Each row below holds a small network's activations on one record, seen along a few directions.
Each row is followed by the record's values for the fields Fere, Zazim, Lafut, Kar.
A field that a record lacks is written none.
Other fields move the rows too, some of them a lot.
In the rows, zero is written as 500.
Strong random noise was added to every row along 2 fixed directions; ignore it. To show where, here is one row again and again, with new noise each time:
[425 398 402 488 568 709 548 527 361 462 515 463 416 252 343 221 592 467
 472 622 643 782]
[645 579 573 446 494 660 524 630 551 461 486 533 610 552 412 807 575 490
 471 592 420 510]
[496 497 400 397 527 524 471 609 476 492 443 447 576 481 517 523 526 446
 461 583 524 591]
[470 499 346 356 525 433 434 626 485 509 410 417 610 522 596 520 493 428
 455 570 523 563]

[647 553 743 653 501 715 512 480 537 469 470 495 450 501 273 699 612 527
 425 479 324 420] -> <Fere:h3 Zazim:v1 Lafut:none Kar:c2>
[526 540 617 459 481 495 487 634 515 456 540 575 583 576 442 770 432 547
 466 431 378 342] -> <Fere:h2 Zazim:none Lafut:y4 Kar:none>
[396 550 361 416 460 283 538 463 447 497 575 534 488 536 574 423 383 553
 502 563 625 526] -> <Fere:h2 Zazim:none Lafut:y1 Kar:none>
[587 559 590 521 451 554 472 559 599 493 471 525 572 574 479 693 524 549
 478 426 366 363] -> <Fere:none Zazim:none Lafut:none Kar:none>
[523 443 574 574 490 653 389 442 574 507 438 422 466 534 535 601 591 475
 500 553 306 481] -> <Fere:h3 Zazim:v1 Lafut:none Kar:c2>
[510 610 521 480 388 294 547 484 531 497 662 548 482 708 422 490 435 655
 534 186 588 352] -> <Fere:h3 Zazim:v2 Lafut:y3 Kar:c1>
[351 474 424 408 563 269 313 498 475 561 426 450 530 530 727 337 399 494
 434 466 579 529] -> <Fere:h2 Zazim:none Lafut:y2 Kar:c2>
[484 459 504 420 478 459 528 679 401 442 549 553 537 556 465 628 358 513
 438 537 451 414] -> <Fere:h2 Zazim:none Lafut:y5 Kar:none>
[405 374 476 546 543 604 525 449 509 581 544 411 479 390 521 327 509 527
 488 442 479 600] -> <Fere:h3 Zazim:v2 Lafut:none Kar:c1>
[603 625 521 544 423 505 627 411 579 484 588 609 463 539 447 586 520 592
 531 590 561 526] -> <Fere:none Zazim:none Lafut:y1 Kar:none>
[475 441 371 436 490 426 456 606 453 493 414 453 520 489 585 431 410 433
 443 544 485 485] -> <Fere:none Zazim:none Lafut:y5 Kar:none>
[403 451 412 520 499 377 503 593 435 579 509 435 425 453 484 408 479 493
 433 552 564 499] -> <Fere:h3 Zazim:v2 Lafut:none Kar:c1>
[407 399 389 427 524 384 464 620 447 490 396 571 511 526 561 348 441 465
 463 458 520 452] -> <Fere:none Zazim:none Lafut:y2 Kar:c1>
[615 520 627 606 520 809 526 564 560 459 477 588 487 451 308 661 577 514
 493 592 384 512] -> <Fere:none Zazim:none Lafut:y4 Kar:none>
[593 658 526 486 443 409 556 511 604 523 485 586 520 566 589 830 486 466
 558 590 459 445] -> <Fere:h4 Zazim:none Lafut:y1 Kar:none>
[576 507 544 582 511 444 539 507 526 452 638 541 552 485 451 531 529 623
 542 477 492 458] -> <Fere:h3 Zazim:v2 Lafut:none Kar:c1>
[563 476 686 623 478 790 560 487 548 527 528 553 441 403 321 652 613 586
 507 502 385 451] -> <Fere:h4 Zazim:none Lafut:none Kar:none>
[609 572 541 447 485 478 526 547 588 513 470 575 581 671 535 704 540 552
 464 472 458 410] -> <Fere:none Zazim:none Lafut:y2 Kar:c1>
[333 420 453 378 513 346 514 658 389 448 542 553 505 400 439 423 345 456
 433 531 547 516] -> <Fere:h2 Zazim:none Lafut:none Kar:none>
[690 500 493 616 574 564 584 458 458 408 657 580 416 399 349 463 549 526
 546 624 542 626] -> <Fere:h3 Zazim:v2 Lafut:y5 Kar:c1>
[529 634 493 398 420 413 441 491 599 608 526 382 462 508 508 505 480 609
 590 390 675 540] -> <Fere:h5 Zazim:none Lafut:y3 Kar:c2>
[383 447 224 574 569 226 470 336 438 452 446 392 502 429 654 194 532 400
 641 574 745 723] -> <Fere:h3 Zazim:v1 Lafut:y3 Kar:c2>
[495 466 590 517 601 737 474 586 513 433 554 587 447 436 419 554 493 371
 397 495 319 544] -> <Fere:h3 Zazim:v2 Lafut:none Kar:c1>
[508 431 560 552 521 760 424 604 373 553 520 423 462 465 349 385 441 435
 397 424 393 538] -> <Fere:h3 Zazim:v2 Lafut:y5 Kar:c1>
[516 592 556 486 536 483 541 424 440 482 482 474 424 449 508 506 622 620
 562 366 585 399] -> <Fere:h5 Zazim:none Lafut:y2 Kar:c1>
[566 659 422 404 491 269 643 502 608 454 627 492 510 517 637 596 530 438
 471 649 685 531] -> <Fere:h3 Zazim:v2 Lafut:y3 Kar:c2>
[491 334 442 453 577 615 354 529 513 515 410 430 576 412 448 452 524 373
 450 608 494 426] -> <Fere:h5 Zazim:none Lafut:y4 Kar:c1>
[392 476 491 535 563 588 494 391 463 482 414 379 521 457 520 407 634 470
 522 393 547 596] -> <Fere:h3 Zazim:v1 Lafut:y3 Kar:c2>
[427 426 595 583 531 468 725 485 557 397 624 576 329 400 429 251 508 552
 556 330 758 479] -> <Fere:h3 Zazim:v2 Lafut:y3 Kar:c1>
[265 369 460 189 454 174 574 764 461 376 610 517 612 615 529 290 241 541
 556 150 652 332] -> <Fere:h5 Zazim:none Lafut:y3 Kar:c1>
[298 364 408 506 561 475 478 510 346 495 515 447 404 328 461 200 452 523
 453 463 599 569] -> <Fere:h2 Zazim:none Lafut:none Kar:none>
[474 509 461 508 418 471 553 452 461 455 532 535 417 388 475 341 468 568
 514 481 612 547] -> <Fere:none Zazim:none Lafut:y1 Kar:none>
[384 492 488 329 463 235 512 746 460 452 550 577 602 563 523 637 303 496
 447 495 496 367] -> <Fere:h2 Zazim:none Lafut:none Kar:none>
[514 524 399 316 490 195 385 617 480 621 325 425 664 792 865 714 363 326
 501 629 375 453] -> <Fere:h5 Zazim:none Lafut:y2 Kar:c2>
[589 515 495 459 452 501 510 622 513 478 469 519 553 580 507 643 445 482
 455 547 419 413] -> <Fere:none Zazim:none Lafut:y5 Kar:none>
[627 699 580 497 364 475 545 456 627 486 514 567 558 595 544 759 510 580
 555 428 450 363] -> <Fere:none Zazim:none Lafut:y1 Kar:none>
[579 567 650 549 472 671 462 521 529 525 465 452 487 494 332 574 563 451
 504 497 326 497] -> <Fere:h3 Zazim:v1 Lafut:none Kar:c2>
[427 564 382 600 475 383 479 540 529 579 419 404 510 578 601 517 530 328
 490 541 619 492] -> <Fere:h3 Zazim:v2 Lafut:y3 Kar:c1>
[522 415 597 520 522 614 483 595 446 449 443 528 443 377 475 399 492 536
 434 451 513 545] -> <Fere:none Zazim:none Lafut:y2 Kar:c2>

Which values does each new row have?
[542 506 455 296 473 296 495 790 412 422 443 526 634 706 578 819 224 470
 402 553 379 264] -> <Fere:h2 Zazim:none Lafut:y5 Kar:none>
[610 515 481 617 595 583 568 422 573 663 506 479 387 405 491 551 654 361
 552 731 493 705] -> <Fere:h3 Zazim:v2 Lafut:none Kar:c1>
[515 555 570 532 507 591 522 595 492 439 506 557 576 554 404 711 455 532
 500 546 413 403] -> <Fere:h2 Zazim:none Lafut:y4 Kar:none>
[304 379 344 308 523 264 506 716 299 432 472 486 524 425 508 352 246 424
 393 582 565 494] -> <Fere:h2 Zazim:none Lafut:y5 Kar:none>
[320 376 410 546 636 680 476 334 476 583 498 331 380 291 544  93 565 459
 503 368 543 598] -> <Fere:h3 Zazim:v2 Lafut:none Kar:c1>
[455 565 342 532 473 372 483 408 517 528 453 488 489 461 648 377 512 473
 500 520 592 547] -> <Fere:none Zazim:none Lafut:y1 Kar:none>
[535 615 605 538 457 512 601 474 512 452 600 612 492 510 440 648 461 572
 543 499 546 499] -> <Fere:h2 Zazim:none Lafut:y1 Kar:none>
[483 519 606 491 489 518 491 601 481 446 526 523 569 544 424 650 442 595
 460 399 406 336] -> <Fere:h2 Zazim:none Lafut:none Kar:none>
[598 618 590 585 543 538 476 511 517 416 484 501 515 594 423 665 510 486
 467 506 345 514] -> <Fere:h3 Zazim:v1 Lafut:none Kar:c2>
[455 455 560 640 545 711 598 459 437 461 582 584 385 376 297 433 547 533
 525 600 574 609] -> <Fere:h2 Zazim:none Lafut:y4 Kar:none>
[617 552 627 528 461 557 415 482 650 510 418 431 590 593 481 727 573 436
 484 588 250 415] -> <Fere:h3 Zazim:v1 Lafut:none Kar:c2>
[451 565 429 424 332 167 551 453 554 488 585 546 512 645 595 392 468 646
 556 248 656 342] -> <Fere:none Zazim:none Lafut:y3 Kar:c1>
[495 505 391 454 513 539 425 540 538 510 414 423 556 460 565 514 546 476
 457 557 511 595] -> <Fere:none Zazim:none Lafut:y3 Kar:c2>
[476 536 420 480 434 369 532 492 499 474 517 522 452 478 559 384 425 548
 500 469 597 523] -> <Fere:none Zazim:none Lafut:y1 Kar:none>
[436 462 354 407 525 309 373 480 477 601 378 405 590 581 754 348 504 457
 421 484 582 498] -> <Fere:none Zazim:none Lafut:y2 Kar:c1>
[725 605 567 620 545 499 507 451 600 452 617 562 555 548 446 693 591 560
 563 510 433 468] -> <Fere:h3 Zazim:v2 Lafut:none Kar:c1>
[561 560 532 510 423 583 555 345 570 557 570 570 459 449 428 550 529 495
 554 570 525 577] -> <Fere:h4 Zazim:none Lafut:y1 Kar:none>
[520 524 469 405 331 375 577 566 489 436 549 558 603 565 476 617 522 559
 530 282 510 348] -> <Fere:none Zazim:none Lafut:y3 Kar:c1>
[603 575 599 604 441 608 458 371 614 556 459 510 513 526 590 728 558 513
 509 437 385 448] -> <Fere:h4 Zazim:none Lafut:y1 Kar:none>
